Each row below holds a small network's activations on one input, seen along a few directions.
Each table varies a few parts of the input and shows all the possible inputs, shuffled.
A made-up example of a description, with smaller parts first: ring(5) and (point or (values(2) and line(4)) or ring(9)).
Shared parts are said once, and a part with two or three values counts as separate values.

Other details of the inputs shift rows strongly along two fixed directions, in all tables alike. That doesn't count.

Table:
row 1: [ -1 -67 -46 -34  68   0  55  17  11 -87 -26]
row 2: [-82   2  -8 -83  -7 -34  -6 -43  15  34 -95]
row 3: [ 63 -24 -26  43  31  -1  20  20  -6 -35  70]
row 4: [-20  41  28  17 -39   2 -19  14 -17  29  -8]
row 5: [ 76  -2  11  81   9  16 -13  26 -17 -14  66]
row 6: [-16  16   5 -38 -34 -17  -1 -19  33  21 -10]
row 7: [ 10 -31 -13 -22  42  -1  29 -21  18 -21  -9]
row 8: [-76 -17 -28 -87  -3 -39   3 -41   4  14 -88]
row 9: [ 21  39  47 107 -32  51 -31  33 -33  36  46]
row 10: [ 34  59  56  68 -59  49 -30  79  -5  30  28]
row 11: [-10  -4   5  30  12  20   2  -1 -20  -3   6]
row 12: [ 37 -43 -54 -51  48 -54  19   0 -15 -97  25]
row 13: [ 18 -65 -64 -38  55 -18  60 -18  11 -66  19]
row 14: [ 15  15   2  -7 -16 -30 -12   5  16   4  29]
row 15: [-53  14  15 -99  -8 -20 -10 -56  52  47 -81]
row 16: [ 62  30  10  42  -4   1  11  58 -23 -46  98]
row 17: [-22  23  27  38 -26  41 -17 -14  -7  53  -2]
row 18: [ 23 -40 -47 -69  57 -45  20   0  -4 -88   3]
row 19: [ 39   8 -16  39  -1  -7  24  52 -61 -75  75]
row 20: [-51   9  24  16 -24  26 -32 -31   7  69 -47]
row 21: [  9  34  62  48 -33  35 -49 -18  35  92 -28]
row 22: [-26 -32 -23   5  16  10  -1 -14 -20  -7 -15]
row 23: [-22  27  34   3 -17  26  -7 -33  50  90 -32]
row 24: [-28   8  -2  -9 -35 -13 -16   5 -23  19 -24]
Description of these inputs: values(2) and (point or line(5) or ring(6)).
Which other rows agree with row 12 in the values(2) part? List them by row number. -> row 2, row 4, row 6, row 8, row 10, row 14, row 15, row 16, row 18, row 19, row 24

Table:
row 25: [ 45 -39 -44 -54  46 -47  11  22   0 -97  15]
row 26: [-16  69  60  41 -67  38 -28  58 -27  34  -3]
row 27: [ 28  12  31 112 -27  43 -31  14 -49  23  62]
row 28: [ 57  15  22  62 -23  14 -22 -10  -4  24  70]
row 29: [ 24 -79 -49  40  92  44  80  16 -10 -88  25]
row 30: [ 18 -70 -60 -10  81 -17  25  -7 -35 -81  -8]
row 31: [ 26   4 -13 -59  21 -39  39  47   1 -90  27]
row 32: [ 30  69  46  60 -62   8 -27  16  -9  53  73]
row 33: [-21 -19   8 -34  31  37  21 -50  98  68 -56]
row 34: [-115   27   13  -43  -44   -3  -26  -75   17  105  -97]
row 35: [ 39  62  43  46 -76  -7 -23  54 -13  27  76]
row 36: [ -72  -32  -23  -77   19  -24  -18  -31    9   -2 -108]
row 37: [ 52 -35 -25 -17  54 -30   9 -17  16 -36  16]
row 38: [-94  13  -8 -67 -47 -17 -10 -36   6  61 -91]
What do these inputs look like to the network? -> values(2) and (point or ring(6))
Changing only the values(2) part turns row 30 into row 37. The same change can be made to row 36. Which row results? -> row 25
Which other rows does row 33 become when the values(2) part takes its other values? List them by row number. -> row 29
